A small network was trained on made-up records. Each row is its average activation on records with the value named, seen along a few directions.
Values that are neighbours, or in one group, have similar rows; names and order tell nothing.
In the rows, zero is written as 500.
Strong random noise was added to every row along 12 fixed directions; ignore it. To show where, here is one row again and again, with new noise each time:
791,291,596,671,645,555,487,682,191,342,419,816,660,556,354,71,512,594,621,539,354,211,332
373,383,404,355,589,511,480,491,572,550,427,379,354,302,560,634,525,415,555,472,453,577,604
359,535,606,469,618,502,401,539,661,494,568,589,438,477,503,515,441,592,483,246,612,518,616
281,604,779,581,174,526,759,556,485,471,435,555,520,458,592,473,403,428,760,494,695,679,437
641,464,240,477,373,622,229,614,756,710,503,447,309,381,650,607,318,557,543,425,443,535,495
558,486,310,454,488,713,535,475,651,704,409,528,373,381,617,614,573,575,540,554,286,629,631
450,545,537,533,334,402,601,482,540,418,683,407,466,653,552,622,445,521,542,436,594,787,459
703,654,710,532,692,558,558,531,556,560,441,550,689,417,416,367,404,540,430,642,652,203,483
527,545,536,510,534,451,477,310,534,639,549,393,288,449,402,575,687,450,591,575,330,533,657
312,416,250,231,527,315,601,754,614,297,583,594,578,784,832,464,424,574,79,526,567,580,231
503,492,654,590,587,603,671,625,295,452,434,504,616,571,521,358,613,598,782,593,290,541,615
495,665,658,336,468,324,568,751,532,624,533,354,613,639,628,438,523,585,742,817,585,491,332
543,678,514,454,543,569,649,606,457,562,564,511,790,646,483,565,550,776,489,643,484,669,404
550,534,359,606,290,619,727,245,629,517,453,426,311,419,636,630,457,289,258,593,399,592,604


Values of Kazar:
u15: 624,309,376,410,414,539,567,579,635,414,496,631,508,402,628,542,382,530,631,413,745,648,412
u9: 563,625,667,532,82,409,622,382,600,590,432,592,417,388,513,392,456,260,612,702,701,373,339
u7: 305,625,565,326,690,378,121,633,376,624,478,664,660,431,228,374,646,768,387,428,510,192,288
u14: 590,574,624,581,444,405,585,300,387,525,535,417,474,565,326,498,626,365,467,688,453,476,439
u2: 660,620,356,655,295,622,495,305,649,499,560,597,464,571,555,522,447,509,337,470,454,509,642
u13: 433,749,369,614,190,530,292,589,455,678,578,397,656,696,490,655,412,656,505,497,530,667,313
u10: 622,541,623,630,424,416,472,503,430,330,699,563,616,696,411,398,434,588,486,381,586,472,422
u4: 499,685,701,727,316,464,409,318,275,649,455,305,332,512,325,386,644,286,709,729,267,317,591
u11: 732,559,527,562,479,600,554,524,592,609,434,558,517,474,532,379,442,511,505,646,479,313,461
u8: 570,632,574,847,508,664,430,499,226,353,437,409,836,533,314,456,263,466,318,378,585,332,510
u12: 626,437,353,441,630,396,670,339,372,400,557,411,688,618,404,688,548,404,281,604,675,647,398
u6: 722,404,650,471,624,340,360,681,510,434,579,659,582,675,481,233,561,641,777,519,548,271,460
u3: 358,565,740,517,725,454,495,472,438,491,565,624,507,634,338,399,710,670,501,402,418,432,644
u1: 438,454,356,340,554,582,390,566,515,666,413,616,606,398,443,640,510,622,500,474,614,638,340
u5: 329,430,372,467,344,548,368,527,573,541,439,640,302,418,597,493,478,483,417,325,410,488,459
Kazar is arranged as a line.
Question: Which values are neighbours of u5? Give them in the order they are listed.
Answer: u7, u11
Question: Which values are neighbours of u9? Give them in the order they are listed.
Answer: u15, u10
Question: Which values are neighbours of u13? Give them in the order they are listed.
Answer: u8, u12
Question: Which values are neighbours of u4? Give them in the order they are listed.
Answer: u14, u1
